A small network was trained on invented records. Each row is its activation on one of them, seen along a few directions.
Records have a field called ZESI. Each example row is followed by its value.
Records without ZESI are marked missing.
Other fields move the rows too, some of them a lot.
(in the rows, 500 means zero)
Random noise pushes rows far along 8 fixed directions. That doesn't count. These rows show it; they differ only by the noise:
380; 543; 629; 440; 716; 355; 479; 473; 481; 487; 380; 449; 499; 657; 541; 608; 612; 483; 568; 500; 570
637; 321; 363; 480; 374; 699; 485; 416; 276; 436; 938; 717; 278; 412; 559; 201; 487; 877; 323; 230; 532
589; 500; 430; 564; 520; 508; 638; 581; 257; 529; 578; 420; 495; 452; 586; 585; 644; 738; 497; 153; 547
599; 586; 450; 424; 408; 469; 400; 461; 412; 313; 597; 680; 602; 405; 490; 328; 439; 390; 440; 479; 521
293; 403; 570; 648; 562; 462; 433; 274; 376; 235; 605; 494; 551; 600; 225; 575; 625; 567; 451; 196; 388
669; 634; 383; 385; 289; 601; 580; 417; 581; 569; 722; 630; 473; 401; 648; 489; 287; 725; 313; 342; 442
433; 590; 693; 429; 312; 475; 471; 311; 573; 214; 825; 614; 426; 506; 259; 441; 580; 481; 386; 415; 489
554; 547; 538; 325; 521; 520; 571; 516; 478; 485; 653; 517; 387; 541; 640; 495; 521; 654; 503; 544; 583
448; 464; 440; 333; 585; 616; 568; 365; 548; 452; 644; 487; 442; 631; 639; 619; 342; 783; 480; 579; 406
511; 724; 540; 549; 425; 445; 895; 548; 295; 367; 633; 383; 578; 381; 683; 807; 789; 798; 475; 161; 543

467; 554; 507; 476; 482; 519; 683; 487; 639; 572; 499; 307; 478; 558; 520; 779; 432; 688; 491; 472; 447 => missing
349; 441; 549; 498; 656; 473; 371; 467; 652; 671; 476; 609; 256; 648; 508; 372; 515; 526; 450; 531; 604 => zikas
521; 543; 429; 406; 604; 501; 663; 474; 459; 728; 500; 496; 490; 508; 762; 602; 425; 704; 475; 398; 515 => vur
683; 566; 190; 416; 257; 678; 465; 570; 439; 435; 677; 713; 569; 207; 588; 140; 290; 408; 464; 544; 450 => kogo
476; 648; 350; 319; 610; 514; 822; 483; 650; 716; 355; 407; 572; 528; 867; 767; 397; 626; 518; 654; 358 => vutu
438; 391; 756; 649; 558; 345; 301; 453; 504; 598; 547; 425; 384; 625; 151; 441; 665; 337; 514; 238; 575 => missing
535; 660; 528; 603; 453; 410; 624; 753; 328; 400; 360; 673; 512; 334; 653; 412; 829; 388; 553; 448; 733 => zikas
332; 315; 330; 592; 725; 527; 449; 600; 301; 501; 276; 535; 516; 588; 496; 369; 617; 373; 612; 543; 487 => popep
675; 505; 380; 593; 502; 482; 532; 573; 560; 893; 303; 301; 498; 539; 489; 805; 448; 616; 481; 149; 418 => vutu
329; 493; 429; 399; 665; 477; 419; 326; 449; 217; 413; 729; 616; 604; 696; 512; 468; 519; 522; 850; 485 => popep
582; 324; 254; 630; 457; 775; 506; 615; 585; 707; 385; 357; 490; 558; 379; 667; 251; 710; 566; 223; 321 => kogo
709; 522; 287; 392; 432; 609; 636; 729; 536; 667; 463; 410; 443; 368; 765; 631; 437; 619; 540; 601; 503 => dobu
277; 369; 485; 480; 724; 471; 312; 377; 622; 635; 475; 686; 357; 555; 464; 169; 455; 305; 544; 664; 404 => nokom
194; 575; 565; 293; 616; 472; 735; 420; 610; 324; 468; 494; 555; 598; 744; 692; 590; 559; 595; 857; 409 => rala
340; 463; 584; 375; 387; 639; 491; 465; 798; 347; 534; 356; 424; 689; 328; 840; 392; 572; 545; 710; 319 => rala
670; 566; 701; 367; 418; 371; 533; 860; 433; 501; 630; 456; 339; 306; 371; 260; 854; 135; 627; 647; 812 => dobu
421; 121; 404; 669; 679; 661; 343; 453; 575; 747; 481; 493; 286; 638; 298; 403; 417; 665; 565; 262; 374 => nokom
512; 535; 369; 617; 480; 453; 581; 611; 447; 685; 267; 270; 624; 471; 367; 651; 553; 336; 589; 155; 438 => vur

Here are new rows. What is ZESI for each?
471; 437; 413; 367; 601; 556; 474; 440; 599; 506; 567; 623; 464; 494; 653; 436; 350; 568; 443; 712; 400 => dobu
384; 663; 541; 573; 503; 385; 565; 538; 516; 609; 415; 562; 468; 394; 574; 416; 690; 401; 496; 334; 585 => kogo
384; 528; 736; 407; 634; 349; 358; 458; 648; 540; 463; 461; 461; 544; 269; 427; 630; 179; 585; 688; 485 => dobu
500; 519; 432; 313; 361; 656; 470; 451; 491; 80; 736; 698; 509; 463; 485; 328; 363; 456; 444; 762; 444 => vur
480; 883; 728; 387; 296; 283; 648; 443; 629; 420; 546; 636; 564; 334; 535; 522; 639; 250; 379; 465; 668 => vur
574; 520; 365; 447; 591; 498; 579; 677; 523; 811; 291; 388; 565; 470; 741; 657; 402; 596; 517; 443; 549 => rala
487; 439; 273; 600; 363; 675; 576; 524; 533; 307; 476; 406; 652; 419; 371; 767; 381; 524; 500; 464; 188 => dobu
445; 314; 443; 431; 558; 626; 494; 536; 628; 691; 499; 422; 270; 636; 363; 437; 469; 449; 521; 548; 394 => vutu
494; 722; 571; 303; 381; 461; 742; 526; 694; 631; 526; 375; 475; 520; 541; 665; 517; 423; 565; 543; 465 => vur
